These are the activations of a small neural network, seen along a few directions. Each row is one input.
In each table, some parts of the input vary, and every possible input appears once, in random order.
A made-up example of a description, with smaller parts first: one of 8 places around a ring, together with either a single point or one of 11 places along a line or (one of 3 separate values, together with one of 4 places along a line).
Shared parts are said once, and a part with two or three values counts as separate values.
In the rows, 128 means zero.

Other details of the inputs vary at random and push rows far along two fixed directions, the same in every table; ignore that.
These rows show it; all are for the same input, with only those details redrawn:
[ 69 130  62  74  84 101 108 157 168  84 146  98  77]
[141 101 129 122 137 101 117 141 104 139 157 114 127]
[126 139 151 131 129 105 112 124 136 120 113 140 122]

A family of inputs:
r1: [121 141 145 135 118 111 111 125 130 127 113 148 128]
r2: [144  92 128 111 132 115 136 144 101 148 133 102 124]
r3: [125 128 155 126 122 117 133 133 135 125  87 123 126]
r4: [127 149 127 158 126 134 109 130 131 112 118 147 136]
r5: [127 138 131 152 119 145 132 140 130 118  92 130 140]
r6: [154 114 104 130 139 129 124 136  95 139 152 118 134]
r7: [113 156 139 143 146 139 146 103 142 131 133 139 115]
r8: [142 103 112 118 133 110 124 134  99 156 149 124 133]
r9: [132 140 128 148 120 148 129 134 129 122  94 136 133]
r10: [121 130 153 127 129 105 116 112 135 114 114 142 124]
r11: [139  95 122 115 136 101 129 123 102 138 156 120 130]
r12: [ 74 131  50  65  90 104 114 151 171  93 138 100  76]
r13: [129 129 145 125 135 105 132 105 139 109 115 148 124]
r14: [144 103 120 119 136 101 125 136 103 144 155 118 128]
r15: [150 100 113 140 130 150 141 152 100 142 145 117 131]
r16: [147  98 148  87 116 150 143 153 135 172 164 101 175]
r17: [134 141 165  90 107 158 133 129 170 153 118 136 160]
r18: [136 144 142 128 116 137 130 122 118 118  91 125 123]
r19: [126 127 153 127 135 105 125 110 140 104 118 143 122]
r20: [138 154 131 130 127 127 118 113 122 118 107 138 125]
r21: [149 111 105 148 135 136 129 143 101 138 166 133 136]
r22: [139  79 133 111 136 113 151 135 107 128 136  99 131]
r23: [128  96 125 145 138 152 149 136 108 146 151  99 132]
r24: [ 65 129  47 103  80 143 139 164 177  89 135  82  91]
r25: [135 155 134 136 121 123 118 114 120 114 113 141 127]
r26: [133  98 121 140 140 155 146 130 107 150 152 105 126]
r27: [129 147 133 158 125 140 116 133 135 112 125 153 127]
r28: [133 150 116 150 131 137 117 124 133 121 110 149 136]
r29: [128 149 120 157 137 139 128 115 147 127 120 143 131]
r30: [122 148 132 165 131 136 121 122 145 118 128 140 131]
r31: [152 110 102 143 141 139 129 142 103 142 160 130 134]
r32: [115 146 132 156 135 145 129 105 141 125 131 146 124]
r33: [125 122 153 117 124 119 134 114 133 123  90 131 122]
r34: [108 155 150 151 140 136 139 110 140 122 141 137 115]
r35: [125 151 123 162 130 136 129 116 144 123 126 145 133]
r36: [150 110 136  91 123 139 125 137 133 173 188 124 174]
r37: [127 117 120 131 159 141 155 121 106 151 170 111 125]
r38: [135 151 153  93 119 147 118 119 174 153 134 149 163]
r39: [125 148 121 153 140 144 131 118 144 126 115 141 134]
r40: [128 126 143 115 145 114 134 106 139 111 104 143 125]
r41: [138  91 120 105 146 110 131 124 102 141 145 114 132]
r42: [151 115 107 135 133 126 124 137  92 136 158 121 136]
r43: [143 100 118 109 146 110 127 137 103 147 143 113 130]
r44: [133 153 142 138 121 123 110 119 120 109 115 136 125]
r45: [130 151 119 155 125 134 117 125 130 117 116 152 137]
r46: [132 146 122 146 135 148 127 130 135 120 112 153 130]
r47: [ 64 140  68  39  64 139 106 162 206 105 179 100 116]
r48: [127 131 142 119 135 109 122 105 137 123 106 144 124]
r49: [131 149 154  88 123 152 122 122 171 152 129 147 167]
r50: [ 77 143  42  68  85 127 117 149 152  81 135  93  83]
r51: [120 130 149 129 111 122 133 133 129 133  87 131 132]
r52: [147 110  97 138 144 139 126 143  96 140 148 121 145]
r53: [132 151 136 146 124 130 111 126 126 110 117 141 128]
r54: [127 140 132 155 126 150 140 125 143 128 105 130 128]
r55: [128 109 130 133 145 146 164 128 106 152 160 100 118]
r56: [124 143 137 132 117 111 119 119 130 133 111 153 129]
r57: [132 141 140 141 117 141 134 135 125 116  91 124 132]
r58: [115 143 130 146 145 153 131 107 141 127 120 141 125]
r59: [128 120 123 141 149 132 153 119 106 148 181 117 124]
r60: [131 128 142 119 141 109 131 103 142 113 109 145 122]
r61: [118 145 129 150 141 148 128 104 144 128 125 144 122]
r62: [135  82 134 111 130 113 142 137 102 138 133  98 133]
r63: [126 139 151 131 129 105 112 124 136 120 113 140 122]
r64: [129 137 137 153 119 151 139 143 135 118 100 136 131]
r65: [152 104 115 127 128 140 136 145  91 140 136 105 131]
r66: [135 151 126 134 133 138 122 123 125 118 103 142 131]
r67: [132 143 146 133 114 135 133 128 119 114  90 119 130]
r68: [124 108 134 138 143 144 167 135 107 149 158  94 126]
r69: [140  94 123 115 122 121 136 144  95 156 133 110 131]
r70: [129 119 153 117 131 120 143 113 138 113  94 132 120]
r71: [112 144 141 158 135 145 121 111 141 120 134 141 122]
r72: [139 101 113 114 136 115 127 138  96 155 143 121 136]
Changing only one part turns r12 into r3. The same change can be made to r38. Which row results? -> r16
Describe the family of inputs behind these rows. -> one of 6 places along a line, together with either a single point or one of 11 places along a line
Start at r62 and move only the place on the line of 6, one step at a time. The first step leads to r33. Which rows follow, in order? -> r41, r48, r11, r10
Which other rows does r53 become when the place on the line of 11 takes its other values? List them by row number. -> r1, r4, r10, r19, r27, r30, r34, r44, r63, r71

A family of inputs:
r73: [137 157 176 148 129 116 108 128 115 131  87 152 139]
r74: [143 141 168 160 136  91 103 110 131 115 110 180 131]
r75: [124 148 186 150 134 120 131 123 119 131  85 139 127]
r76: [140 141 183 148 126 134 132 114 130 134  81 133 124]
r77: [ 67 123  54  56  98 105 137 130 158  83 109 102  64]
r78: [139 180 167 141 139 137 115  97 143 146 133 170 153]
r79: [127 171 178 143 145 141 137  92 148 145 131 156 140]
r80: [235  36 184 162 209 141 162 146  31 227 196 102 203]
r81: [133 155 177 139 145 154 137  98 155 139 120 153 142]
r82: [176  39  69  93 123 114 143 181  48 175 223  59 156]
r83: [153 153 164 139 141 144 120 130 153 139  92 160 161]
r84: [175  36  75  98 128 117 124 180  44 177 222  55 135]
r85: [ 73 136  55  79  94  90  95 142 169  69 134 100  81]
r86: [143 171 117 229 154 159 127 112 100 107  95 163 121]
r87: [ 60 121  69  91  87  91 120 146 174  69 148 115  65]
r88: [145 164 167 137 139 149 115 103 150 140 121 168 155]
r89: [ 76 134  58  64  68 144 115 156 173  79 131 106 107]
r90: [131 138 176 151 156 100 123  96 132 113  92 139 126]
r91: [159  29  61 101 139 132 133 174  69 200 246  72 165]
r92: [130 161 128 229 159 164 149 106 105 106  94 150 110]
r93: [ 52 127  62  81  82 144 136 148 200 109 141 101  97]
r94: [ 80 132  42  53  92 100 116 135 155  83 111 115  74]
r95: [139 144 176 143 120 131 151 115 134 131  82 138 145]
r96: [134 136 180 137 128 153 143 109 136 123  89 145 150]
Describe the family of inputs behind these rows. -> one of 2 separate values, together with either a single point or one of 11 places along a line
Changing only the choice among 2 separate values turns r85 into r90. The same change can be made to r73. Which row results? -> r75

A family of inputs:
r97: [ 65 166  71 127  94 134 127 138 164  69  98 113  68]
r98: [143  55  73  84 131 108 135 168  84 146 227  68 127]
r99: [155 129 148 138 137 123 124 121 118 136 100 143 147]
r100: [143 147 154 139 142 149 135 113 123 147 123 139 145]
r101: [144 128 152 147 141 147 135 127 133 146 113 144 149]
r102: [ 69 157  64 129  94 139 130 138 166  64  92 118  75]
r103: [145 139 154 135 150 136 131 103 128 139 129 147 143]
r104: [142 130 160 141 150 128 127 117 137 144 125 147 141]
r105: [136 129 164 141 133 125 130 112 128 144 120 139 149]
r106: [149 130 155 130 149 104 116 113 118 133 110 147 141]
r107: [142 128 157 146 134 143 130 119 129 139 114 136 156]
r108: [ 68 150  96  81  78 115 115 133 180  85 103 128  85]
r109: [ 69 165  83  87  87 136 129 124 188  92 116 129  93]
r110: [141 131 143 174 157 122 131 110 105 116 112 139 117]
r111: [ 70 183  54 140  90 139 100 138 176  72 134 145  84]
r112: [138 137 164 144 135 138 127 120 127 145 120 131 150]
r113: [ 77 165  84  85  85 117 111 140 180  86  97 119  91]
r114: [145 131 167 137 132 118 135 120 123 137 119 143 143]
r115: [145  46  67  86 121 124 133 171  76 152 206  68 126]
r116: [140 130 164 140 143 125 122 110 132 137 126 139 148]
r117: [145 132 168 134 133 128 122 122 116 141 111 137 137]
r118: [147  54  67  91 122 127 143 177  82 148 214  66 134]
r119: [147 129 155 132 138 105 123 115 114 140 105 147 141]
r120: [138 129 159 142 140 128 135 120 132 151 119 147 142]
r121: [142  62  55  91 131 145 146 162  82 157 217  72 135]
r122: [147 140 167 140 133 131 132 127 122 138 119 135 144]
r123: [137 130 142 175 147 122 139 112 100 124 106 139 119]
r124: [140 137 160 145 142 141 132 127 131 152 119 139 144]
r125: [145 124 168 129 142 115 117 113 119 133 116 146 136]
Describe the family of inputs behind these rows. -> either a single point or (one of 4 places along a line, together with either a single point or one of 6 places along a line)
Which other rows does r114 become when the place on the line of 6 takes its other values? List them by row number. -> r105, r108, r109, r119, r120
Which other rows does r104 become when the place on the line of 4 takes its other values? List them by row number. -> r101, r120, r124

A family of inputs:
r126: [155 123 140 187 146 149 130 135 100 137 122 130 128]
r127: [ 91  71  36 116 113 121 136 163 100  91 205  67  97]
r128: [164 125 123 180 144 154 144 124  95 127 114 133 147]
r129: [ 92  71  51  86 103 151 141 169 121 119 204  57 115]
r130: [146 111 150 185 149 140 140 121 104 118 132 129 136]
r131: [ 32 147  20  53  54  82  98 178 196  44 111 114  50]
r132: [160 144 130 145 145 169 136 126 118 153 144 155 176]
r133: [113  64  55  47 111 125 141 162 127 124 187  58 105]
r134: [151 142 168 118 137 133 138 120 113 156 156 153 157]
r135: [ 63 205 136 125  98 160 117 114 223  75  94 175 119]
r136: [ 87 176 146 106  76 112 113 134 200  75  31 164  97]
r137: [165 146 109 185 154 130 119 112  85 131 124 138 140]
r138: [141 131 132 173 169 100 126 101  97 146 130 139 124]
r139: [148 105 178 104 136 125 117 115 105 151 107 121 158]
r140: [148 126 153 157 139 167 130 135 111 158 122 126 150]
r141: [147 115 157 136 160  93 104 119  82 131 113 141 128]
r142: [157 122 161 154 135 119 147 118  90 130 124 131 126]
r143: [ 91  82  35  77 114 128 132 144 140 150 232  93 108]
r144: [154 140 152 148 149 165 128 138 118 163 130 125 153]
r145: [137 110 157 166 138 149 148 117 110 148 124 125 144]
r146: [162 139 124 158 138 167 124 106 122 155 155 159 166]
r147: [149 124 158 153 138 106 142 111  80 123 126 136 130]
r148: [106  77  64  26 106 115 115 169 119 135 187  52 119]
r149: [155 124 130 162 132 163 152 120 101 156 106 129 154]
r150: [161 142 143 155 138 157 139 128 127 154 139 126 174]
r151: [154 139 173 114 138 134 145 121 109 156 133 125 152]
r152: [162 116 180 117 125 101 120 142 138 161 130 132 174]
r153: [168 103 155 146 157 115 140 114 110 124 114 131 125]
r154: [118  78  54  38 121 123 139 166 135 129 195  58 109]
r155: [134 112 159 138 151 142 151 114 118 163 120 128 152]
r156: [159 119 166 107 132 112 118 140 129 160 136 162 177]
r157: [ 64 184 124 144 107 129 136 104 203  73  50 158  84]
r158: [162 141 135 141 146 170 143 127 113 153 122 128 172]
r159: [132 109 153 149 147 133 159 110 113 172 112 129 138]
r160: [153 140 181 129 130 121 142 122 123 157 150 123 155]
r161: [162 113 161 119 126 110 106 120 132 162 146 167 167]
r162: [132 123 137 169 175 111 138 117  95 143 126 147 123]
r163: [152 141 160 162 140 152 125 139 132 165 147 123 155]
r164: [164 117 156 123 153 126 121  96 136 152 156 158 146]
r165: [ 99  91  25 122 121 108 115 156 100 102 213  69  87]
r166: [157 127 136 150 137 172 145 124 106 148 114 128 168]
r167: [155 124 169 141 133 127 150 125  89 140 120 131 123]
r168: [ 73 217 125 127  95 169 107 128 218  94  85 177 111]
r169: [139 126 158 129 161 140 150 118 126 169 127 128 156]
r170: [106  95  29  96 101 154 110 165 132 145 235  90 105]
r171: [148 136 152 155 152 105 134 121  78 131 131 145 119]
r172: [ 70 211 110 163 110 141 103 129 183  69  60 168  74]
r173: [135 129 153 133 160 138 143 116 130 168 150 155 160]
r174: [ 67 188 137 148  95 154 128 118 198  59  58 154  86]
r175: [ 70 179 142 110  93  99  97  99 180  53  39 156  93]
r176: [146 122 147 168 135 158 138 131 106 166 115 126 136]
r177: [104  74  53  43  99 111  98 147 127 137 221  86 114]
r178: [137 127 166 143 153 127 146 118 140 170 145 126 158]
r179: [118  57  46  74  89  91 125 186 113 113 176  73 103]
r180: [ 40 151  41  12  41 112 109 178 227  70 113  93  84]
r181: [ 65 203 149 135  91 148 120 116 232  76  89 146 117]
r182: [ 79 213  93 157 108 146 117 118 178  59  52 170  93]
r183: [106  94  49  63  91 123 127 149 123 137 238  91 104]
r184: [166 105 163 133 156 123 143 121 109 134 110 130 122]
r185: [133 111 143 167 162 112 146 108  97 136 121 138 134]
r186: [158 100 157 142 132  86 120 131  96 128 107 145 149]
r187: [152 120 186 109 138 109 112 120 127 157 132 118 164]
r188: [ 84 197 140  86 108 134 118 107 227  80  77 177 110]
r189: [148 122 168 135 124 127 154 114  96 159 117 126 135]
r190: [167 124 141 151 168  90 115 101  99 128 125 137 119]
r191: [112  63  40  78 121  95 136 156 106  96 188  69  86]
r192: [157  98 166 124 118 107 133 133 112 164  97 135 154]
r193: [ 97  85  50  77 112 149 139 173 129 124 213  56 118]
r194: [155 123 151 140 154  82  92 103  83 134 118 133 129]
r195: [ 82 177 152  88  71 121 111 127 212  86  35 159 122]
r196: [139 111 153 155 157 132 154 121 106 153 115 133 127]
r197: [108  60  52  66 103  99 117 165 101 108 179  58  93]
r198: [153 125 148 174 144 157 133 143  99 147 118 131 124]
r199: [157 127 120 180 146 142 140 119  85 120 116 137 150]
r200: [147 101 172 116 131 116 124 112 100 159  99 121 144]
r201: [159 102 162 127 146 124 148 110 116 153 107 126 133]
r202: [ 82 191 125 124 122 106 113 107 192  56  53 169  72]
r203: [ 66 199 130 137  92 157 106  93 226  77 105 179 109]
r204: [165 120 145 147 140  73 100 125  95 138 116 146 140]
r205: [154 104 173 122 141 115 119 123  93 140 102 126 132]
r206: [ 71 200 116 162  96 142 111 120 185  61  55 159  85]
r207: [155 145 126 191 156 125 105 122  89 141 132 136 122]
r208: [116  78  62  52 112 109 135 167 149 130 212  56 111]
r209: [ 72 197 151  75  93 126  94 109 213  86  69 173 120]
r210: [156 143 147 158 146  94 122 105  79 134 135 137 120]
r211: [149 125 174 123 128 136 147 118 101 151 125 126 149]
r212: [162 126 131 168 142 162 147 132  94 137 110 133 143]
r213: [138 124 142 186 166 127 128 124  92 120 138 143 128]
Describe the family of inputs behind these rows. -> one of 8 places along a line, together with one of 11 places along a line
Changing only the place on the line of 8 turns r197 into r142. The same change can be made to r194. Which row results? -> r210
Changing only the place on the line of 8 turns r136 into r167. The same change can be made to r131. Which row results? -> r171
Start at r165 and move only the place on the line of 11, one step at a time. The first step leads to r213. Which rows follow, in order? -> r127, r130, r174, r145, r129, r193, r181, r135, r203
Which other rows does r151 become when the place on the line of 8 takes its other values? List them by row number. -> r144, r148, r154, r158, r169, r180, r193
Which other rows does r191 become when the place on the line of 8 takes its other values? List them by row number. -> r127, r147, r175, r185, r186, r199, r206
